X =
132 146 117 135 138 129 123
114 48 193 90 86 119 149
128 133 111 135 129 130 127
114 43 191 93 86 123 147
123 96 150 117 114 128 133
122 87 157 113 110 128 134
132 159 105 139 140 127 124
111 39 191 86 77 116 155
X[0, 0]: 132
X[4, 4]: 114
X[5, 2]: 157
X[4, 2]: 150
X[:, 5]: [129, 119, 130, 123, 128, 128, 127, 116]
X[5, 6]: 134
X[2, 0]: 128
X[7, 3]: 86
X[1]: [114, 48, 193, 90, 86, 119, 149]
X[2, 6]: 127
X[1, 5]: 119
X[6, 5]: 127
X[7, 5]: 116
X[:, 2]: [117, 193, 111, 191, 150, 157, 105, 191]
X[7]: [111, 39, 191, 86, 77, 116, 155]
X[2, 1]: 133
X[0, 4]: 138

data =
[[ 97 192  93 117 148 132 125 172 157  56 148 147 120 148]
 [129 175 173 152 116 150 121 121  79 142 173 182 136 203]
 [154 187 185 160  99 158 132 119  78 155 163 187 124 195]
 [168 139 177 122 152 156 131 109 114 114 144 139 160 180]
 [146 118 173 111 182 136 140 117 122  72 148 125 127 161]
 [100 177 136 154 119 124 153 152 135  67 177 183  93 148]
 [138 189 177 166  90 145 151 131  96 130 171 197  95 168]]
Rows and columns are counted from 0.
(0, 0)	97
(1, 11)	182
(3, 12)	160
(4, 4)	182
(1, 8)	79
(3, 8)	114
(4, 12)	127
(6, 1)	189
(1, 3)	152
(6, 9)	130
(5, 13)	148
(0, 3)	117
(3, 11)	139
(6, 0)	138
(4, 1)	118
(2, 3)	160
(1, 7)	121
(1, 6)	121
(5, 10)	177
(4, 2)	173
(3, 9)	114
(1, 10)	173
(2, 13)	195
(3, 2)	177
(5, 11)	183
(3, 3)	122
(0, 1)	192
(2, 12)	124
(6, 11)	197
(0, 4)	148
(0, 8)	157
(6, 3)	166
(2, 5)	158
(5, 6)	153
(3, 13)	180
(0, 6)	125

a = [67, 52, 86, 84, 115]
a[0] => 67
a[3] => 84
a[1] => 52

B =
105  131  130  110  125  103  111  112  104  107  104  129  110  185  107
111  139  145  109  144  120  108  137  107  109  109  138  111  166  108
 98  171  150  105  132   88  101   65  104  101  103  169   96  165  103
 90  140  116  107   94   69  102   46   98   96   94  134   95  216  102
118  158  168  110  176  135  114  160  111  118  117  161  118  119  112
 97  130  118  109  106   85  107   80  100  101   98  125  103  207  104
103  125  123  109  116   99  109  106  102  105  101  122  108  199  106
121  175  184  109  192  143  111  165  114  119  121  179  116   98  112
106  142  140  109  136  106  109  114  105  108  106  141  109  170  108
114  161  164  108  165  126  109  138  110  113  114  163  111  133  109
108  135  136  110  135  109  112  123  105  109  106  134  112  173  108
109  123  128  112  132  110  116  133  104  112  106  121  116  178  110
124  140  162  112  179  148  119  192  112  122  120  143  125  123  115
Rows and columns are counted from 0.
(0, 0) -> 105
(5, 3) -> 109
(8, 10) -> 106
(5, 13) -> 207
(10, 12) -> 112
(0, 4) -> 125
(2, 2) -> 150
(10, 13) -> 173
(12, 0) -> 124
(11, 12) -> 116
(11, 13) -> 178
(9, 6) -> 109
(5, 12) -> 103
(6, 7) -> 106
(9, 7) -> 138
(2, 7) -> 65
(3, 9) -> 96
(7, 14) -> 112
(4, 7) -> 160
(3, 6) -> 102
(1, 13) -> 166
(5, 6) -> 107
(9, 11) -> 163
(12, 7) -> 192
(5, 10) -> 98
(5, 7) -> 80
(5, 11) -> 125
(3, 11) -> 134
(12, 12) -> 125
(11, 14) -> 110
(3, 7) -> 46
(2, 3) -> 105
(8, 12) -> 109
(1, 12) -> 111
(9, 10) -> 114
(3, 4) -> 94
(12, 9) -> 122

W =
126 117 128 127 128 138 125 122 127 134 122 125 119 122
127 167 138 137 143 180 132 47 132 196 39 152 158 151
127 110 126 125 125 128 125 138 127 121 139 121 114 118
120 82 126 120 124 148 116 132 124 130 131 113 91 101
W[0,0] -> 126
W[2,-14] -> 127
W[2,11] -> 121
W[-1,-1] -> 101
W[2,-6] -> 127
W[-2,9] -> 121
W[0] -> [126, 117, 128, 127, 128, 138, 125, 122, 127, 134, 122, 125, 119, 122]
W[1,-8] -> 132
W[0,9] -> 134
W[-3,-14] -> 127
W[:, 2] -> [128, 138, 126, 126]
W[3,-8] -> 116
W[-1] -> [120, 82, 126, 120, 124, 148, 116, 132, 124, 130, 131, 113, 91, 101]
W[-2,10] -> 139
W[:, -13] -> [117, 167, 110, 82]
W[-4,-6] -> 127
W[1,3] -> 137
W[-1,5] -> 148

grid =
111 116 109 183 111 121 132 124 131 179
100 187 103 129 186 93 87 90 89 134
105 203 104 112 205 94 94 95 92 118
103 173 105 138 173 97 93 95 95 141
102 142 105 166 138 105 100 101 104 165
101 171 104 143 168 99 94 95 97 146
112 213 107 98 219 96 108 106 101 105
97 135 104 173 130 101 87 91 94 173
104 184 105 128 185 95 92 94 93 132
110 187 106 125 187 106 118 113 113 128
106 96 108 204 87 123 128 121 131 198
104 200 104 115 203 91 87 91 87 121
113 124 109 177 118 124 140 129 137 174
100 162 104 148 161 94 81 87 86 150
111 207 106 106 210 100 112 108 105 112
Rows and columns are counted from 0.
row 0 col 0 -> 111
row 0 col 5 -> 121
row 12 col 1 -> 124
row 3 col 3 -> 138
row 2 col 9 -> 118
row 12 col 8 -> 137
row 2 col 8 -> 92
row 1 col 3 -> 129
row 6 col 2 -> 107
row 8 col 3 -> 128
row 6 col 4 -> 219
row 3 col 0 -> 103
row 4 col 3 -> 166
row 14 col 3 -> 106
row 11 col 2 -> 104
row 2 col 1 -> 203
row 2 col 2 -> 104
row 7 col 8 -> 94
row 0 col 4 -> 111
row 2 col 7 -> 95
row 6 col 6 -> 108
row 2 col 0 -> 105
row 3 col 5 -> 97
row 13 col 3 -> 148
row 11 col 4 -> 203
row 8 col 1 -> 184
row 9 col 2 -> 106
row 11 col 9 -> 121
row 6 col 9 -> 105
row 6 col 7 -> 106
row 1 col 4 -> 186
row 4 col 9 -> 165
row 6 col 1 -> 213
row 14 col 8 -> 105
row 0 col 7 -> 124
row 14 col 6 -> 112

arr =
[[143 147 129 126 143 132 140 123 138 158]
 [135 146 134 129 122  94 140 130 118 121]
 [127 141 126 126 121 173 130 125 122 184]
 [137 129 155 128 134 198 115 139 132 152]
 [147 117 124 130 127 132 119 106 126 133]
 [132 131 145 126 118 160 136 115 116 104]]
Rows and columns are counted from 0.
row 0 col 0 = 143
row 4 col 5 = 132
row 2 col 2 = 126
row 2 col 1 = 141
row 5 col 5 = 160
row 5 col 3 = 126
row 2 col 8 = 122
row 3 col 9 = 152
row 4 col 0 = 147
row 2 col 7 = 125
row 5 col 9 = 104
row 5 col 7 = 115
row 1 col 9 = 121
row 5 col 4 = 118
row 1 col 4 = 122
row 4 col 4 = 127
row 3 col 6 = 115
row 2 col 6 = 130
row 3 col 5 = 198
row 4 col 9 = 133

x = [210 195 176 138  98]
x[-5] => 210
x[4] => 98
x[2] => 176
